Each row below is a small network's average activation on inputs in which a field has the value named, seen along a few directions.
Related values have similar rows: they may be neighbours, one step apart, or belong to one group.
In the rows, zero is written as 500.
Strong random noise was added to every row along 5 fixed directions; ignore it. To show where, here is one row again and again, with new noise each time:
[588 415 538 485 584 368 379 303 655 596 644 488 526 560 508 602 340]
[613 618 372 312 618 549 517 496 480 501 647 469 585 544 421 434 553]
[589 539 545 378 573 598 444 438 671 653 774 582 716 602 411 613 296]
[459 580 339 375 626 611 440 474 408 474 494 505 478 450 407 407 629]
[539 403 411 284 736 674 415 369 570 458 647 534 440 503 396 568 478]
[550 433 689 568 364 471 419 585 588 679 610 483 463 454 640 571 276]
[575 529 428 475 503 365 474 518 405 487 473 370 367 438 583 382 590]


Field VUK:
veva: [499 413 675 556 427 475 596 502 528 416 480 432 434 514 522 548 426]
velor: [496 632 617 499 380 656 649 806 402 469 450 429 441 465 534 436 519]
gafep: [568 344 509 464 589 607 496 549 567 530 517 613 396 496 484 621 406]
konep: [537 419 555 437 535 374 438 426 446 479 433 377 296 509 601 510 535]
siv: [502 442 500 664 419 400 395 557 480 588 448 512 415 459 608 557 421]
nuti: [509 450 516 534 370 535 509 551 523 551 526 576 519 468 548 556 446]
kuvad: [522 280 557 546 543 420 539 623 330 412 238 420  91 373 703 459 579]
pobe: [382 494 604 689 504 484 493 454 556 575 405 630 555 496 441 580 483]
saze: [389 532 570 580 533 429 463 527 370 502 276 480 289 378 575 483 612]
pofe: [685 585 329 335 597 420 635 295 598 343 740 386 736 645 395 459 584]
vivin: [522 507 380 252 653 598 608 483 403 319 532 366 381 574 463 406 642]
pil: [430 629 422 480 382 474 575 562 415 531 492 468 573 481 528 352 576]
gis: [398 471 681 476 350 699 559 624 538 445 587 505 523 474 548 573 354]
kadur: [487 560 422 557 521 359 365 397 432 491 398 451 443 440 541 448 600]
gog: [568 367 643 550 289 606 598 886 461 471 414 500 315 333 704 511 523]
lotud: [492 226 470 503 545 608 513 501 546 272 402 539 312 434 487 523 579]
gom: [447 447 592 750 483 331 526 293 657 544 456 569 724 645 428 612 367]
napov: [634 539 519 624 235 275 629 630 538 493 588 411 629 575 625 425 453]
A value of VUK combines one of 3 hidden first parts with one of 6 second parts; all combinations occur once.
Question: gafep and kuvad share the first part; gafep and gog share the second. Which value has the first part of gog and the second part of kuvad?
Answer: pobe
Question: vivin and pil share the first part; vivin and konep share the second. Which value has the first part of konep and the second part of pil?
Answer: kadur
Question: siv and saze share the first part; siv and napov share the second. Which value has the first part of napov and the second part of saze?
Answer: veva

Field SAMAR:
dup: [528 583 598 677 310 335 546 557 550 582 473 538 711 629 509 466 365]
tasag: [516 550 490 504 510 622 400 549 562 621 720 554 601 504 472 537 406]
zupu: [527 365 764 413 242 965 657 843 612 461 738 571 545 437 612 587 321]
buzi: [519 486 416 417 654 525 424 540 347 434 440 452 280 344 475 390 590]
rab: [678 534 640 422 475 316 468 575 461 594 494 316 355 461 646 483 452]
rek: [667 606 603 618 390 294 647 692 561 735 578 595 728 548 567 499 403]
nugip: [596 505 520 357 704 498 648 449 515 319 539 389 440 628 501 515 637]
zeg: [553 508 678 531 442 509 588 422 743 544 681 536 878 629 437 590 327]
zetop: [549 592 317 455 351 504 751 809 240 270 308 340 273 409 586 193 778]
kubi: [340 734 434 555 235 683 421 637 411 654 537 609 686 407 458 412 443]
lov: [325 768 322 472 459 531 374 292 467 668 583 592 842 612 250 474 539]
mir: [419 470 796 780 236 233 315 495 524 781 412 455 485 427 763 589 243]
mudur: [536 775 541 555 343 476 689 684 468 563 485 431 711 631 508 492 465]
bezuz: [591 331 528 640 573 247 467 411 647 595 488 629 502 589 553 673 414]
SAMAR is arranged as 3 separate groups.
Question: List the group mates of lov, in the order listed.
Answer: tasag, buzi, rab, kubi, mir
Question: List the group mates of bezuz, in the order listed.
Answer: rek

Field RUGU:
ziseg: [584 509 650 480 305 595 545 853 347 521 560 381 293 321 720 390 464]
zati: [419 711 345 436 423 683 659 736 383 465 477 636 738 522 335 367 637]
dofe: [554 653 458 443 444 510 644 628 384 395 427 422 539 609 445 412 576]
samu: [615 404 726 422 440 582 514 757 516 592 611 378 278 416 701 544 349]
puzu: [346 452 497 583 404 451 427 305 516 458 455 491 535 437 465 482 539]
lage: [542 760 378 405 584 276 487 394 423 518 511 370 622 601 481 361 583]
sekek: [810 547 647 589 403 300 714 596 656 608 672 480 715 637 620 584 381]
kibe: [751 544 548 367 394 649 599 873 493 647 738 537 564 494 602 543 338]
momer: [430 461 608 541 515 671 551 615 512 488 419 617 509 451 475 511 532]
mes: [639 603 471 288 481 819 555 809 432 604 621 583 499 474 452 489 490]
ramel: [385 425 459 433 701 547 529 336 399 265 344 496 299 499 479 486 683]
veluf: [283 365 392 505 487 638 399 346 551 411 478 453 383 450 442 538 553]
sepit: [523 239 519 401 704 616 348 348 652 524 691 532 423 461 474 687 323]
nezu: [545 375 345 413 698 486 533 288 569 273 479 519 430 546 393 511 596]
RUGU is arranged as 3 separate groups.
Question: List the group mates of dofe, in the order listed.
Answer: zati, sekek, momer, ramel, nezu
Question: List the group mates of puzu, in the order listed.
Answer: veluf

Field LOP:
gaz: [488 472 352 440 610 547 575 493 415 352 363 538 434 465 441 454 712]
bamep: [484 408 491 592 509 423 525 534 428 386 324 453 326 444 572 447 585]
sigun: [428 526 447 513 561 396 346 255 563 590 562 523 616 566 421 538 399]
dif: [532 546 428 401 629 649 503 592 485 507 563 570 505 487 390 484 528]
zos: [469 469 603 520 341 586 549 646 447 441 522 417 391 411 603 438 477]
foli: [414 254 467 563 625 393 425 139 622 380 420 494 380 502 471 628 568]
rigoz: [602 486 552 364 478 654 597 557 559 423 647 481 505 582 503 546 419]
kevu: [567 368 531 385 517 656 506 686 461 488 538 483 259 396 590 527 474]
mave: [534 349 555 379 511 604 461 558 496 457 569 411 298 391 606 545 465]
kiv: [464 618 476 524 602 477 455 443 506 597 456 595 654 566 400 511 496]
LOP is arranged as 4 separate groups.
Question: List the group mates of bamep, in the order listed.
Answer: gaz
Question: List the group mates of rigoz, in the order listed.
Answer: zos, foli
Question: List the group mates of mave, in the order listed.
Answer: sigun
